Each row below holds a small network's activations on one input, seen along a few directions.
Each table varies a few parts of the input and shows all the possible inputs, shuffled.
A made-up example of a description, with smaller parts first: one of 8 places around a ring, together with either a single point or one of 11 places along a line or (one of 3 separate values, together with one of 6 places along a line).
Shared parts are said once, and a part with two or three values counts as separate values.
In the rows, zero is written as 128.

Other details of the inputs vary at random and push rows far along two fixed directions, the same in every table; ignore that.
These rows show it; all are for the same input, with only those details redrawn:
[128 123 122 127 128 125 121 128 131 130 127 133 125 124 133 124]
[128 123 122 127 128 125 121 128 131 131 127 132 125 124 133 124]
[128 123 122 127 128 124 121 128 131 130 127 133 125 124 133 125]
[143 134 111 139  92 106 165 147 121  69 131 210 159 134 108 178]
[128 123 122 127 128 125 121 128 131 130 127 132 125 124 133 124]
[134 186 135 127 139 144 185 130 132 118 139 121 118 146 108 180]

A family of inputs:
x1: [127 125 124 131 129 125 120 131 131 131 127 135 123 122 136 127]
x2: [131 123 126 131 121 122 119 123 126 130 133 125 131 129 126 122]
x3: [129 124 120 127 127 127 121 127 130 129 125 133 124 125 133 125]
x4: [131 123 126 129 122 123 118 122 127 128 131 127 129 128 126 124]
x5: [136 190 141 128 138 142 188 125 128 121 142 112 119 150 104 178]
x6: [128 124 123 128 126 122 124 129 128 133 128 132 130 122 134 124]
x7: [125 110 135 127 129 137 121 130 125 124 119 129 135 129 125 121]
x8: [124 114 138 126 132 138 122 130 126 127 120 125 134 130 125 120]
x9: [134 189 137 126 139 144 187 126 130 121 143 116 120 149 106 178]
x10: [122 113 137 130 123 126 125 138 125 118 124 131 142 127 125 115]
x11: [127 123 123 126 127 124 120 123 129 129 129 131 126 126 131 123]
x12: [127 124 123 127 125 122 123 125 126 133 130 130 130 125 131 122]
x13: [127 123 122 127 128 125 121 127 131 131 127 132 125 124 133 124]
x14: [109 160 163 114 183 168 127 116 137 186 131  18  92 132 134  97]
x15: [124 115 140 127 126 132 127 135 125 121 127 126 136 127 126 116]
x16: [130 122 124 127 125 124 118 120 127 129 126 126 125 127 131 121]
x17: [131 122 126 131 121 121 118 124 123 132 133 125 132 127 126 121]
x18: [129 122 125 128 125 121 120 122 127 128 128 128 126 127 130 123]
x19: [128 125 122 131 128 127 120 131 130 130 125 135 123 123 136 127]
x20: [130 124 126 130 123 119 123 124 124 131 129 129 131 126 129 123]
x21: [126 115 138 125 132 134 121 133 124 127 119 125 139 130 127 118]
x22: [127 124 124 133 128 124 121 131 131 133 127 133 126 122 138 125]
x23: [128 124 121 125 126 127 120 123 128 128 127 131 126 127 131 123]
x24: [131 122 124 128 121 126 116 121 126 128 130 125 127 128 127 123]
x25: [123 111 136 129 122 129 127 137 123 116 125 132 138 127 125 119]
x26: [127 124 124 132 127 123 122 132 129 135 127 134 128 119 137 126]
x27: [124 112 137 126 130 135 120 132 126 126 119 127 138 130 127 118]
x28: [128 123 123 129 127 124 122 128 130 132 128 131 128 124 135 124]
Changing only one part turns x4 into x2. The same change can be made to x1. Which row results?
> x22
What is each input in this table made of?
> one of 4 places along a line, together with either one of 2 separate values or one of 5 places along a line
Which other rows does x27 become when the choice among 2 separate values takes its other values? List them by row number.
> x10
A walk changes only the place on the line of 5. It starts at x17 and steps to x20. List the rest of the walk in order.
> x12, x6, x26
Which other rows does x8 become when the place on the line of 4 takes its other values? List them by row number.
> x7, x21, x27

A family of inputs:
x29: [131 188 148 122 142 153 191 127 126 119 141 100 121 154  97 173]
x30: [115 188 154 106 206 195 143 109 153 198 124  22  64 137 142 129]
x31: [134 175 146 125 131 144 173 117 120 118 142  99 127 156  95 163]
x32: [108  73 130 121 160 142  57 129 142 179 103  97 110  99 174  57]
x33: [124 185 153 124 158 160 184 139 132 133 136  93 118 142 114 161]
x34: [112  46 121 131 126 116  57 143 133 142 107 147 138  92 168  58]
x35: [107 133 147 112 182 169 100 115 145 193 120  39  80 120 155  85]
x36: [132  54  71 140  92  63  34 117 132 149 121 182 126  87 180  72]
x37: [165 178  71 145  69  77 189 132 125  59 153 251 147 138 104 231]
x38: [139 174 133 131 116 134 197 143 125  75 136 164 141 150  92 193]
x39: [121 168 153 123 153 151 164 130 132 140 135  81 115 140 117 141]
x40: [116  52 128 128 115 107  54 122 119 146 117 118 144 111 149  54]
x41: [137 122 134 138  95 109 147 135 109  89 133 162 163 140 100 148]
x42: [149  55 102 145  47  72 101 135  99  53 124 237 196 128 106 129]
Changing only one part turns x34 into x35. The same change can be made to x41. Which row results?
> x42
What is each input in this table made of?
> one of 2 separate values, together with either a single point or one of 6 places along a line
Which other rows does x29 become when the choice among 2 separate values takes its other values? List them by row number.
> x39
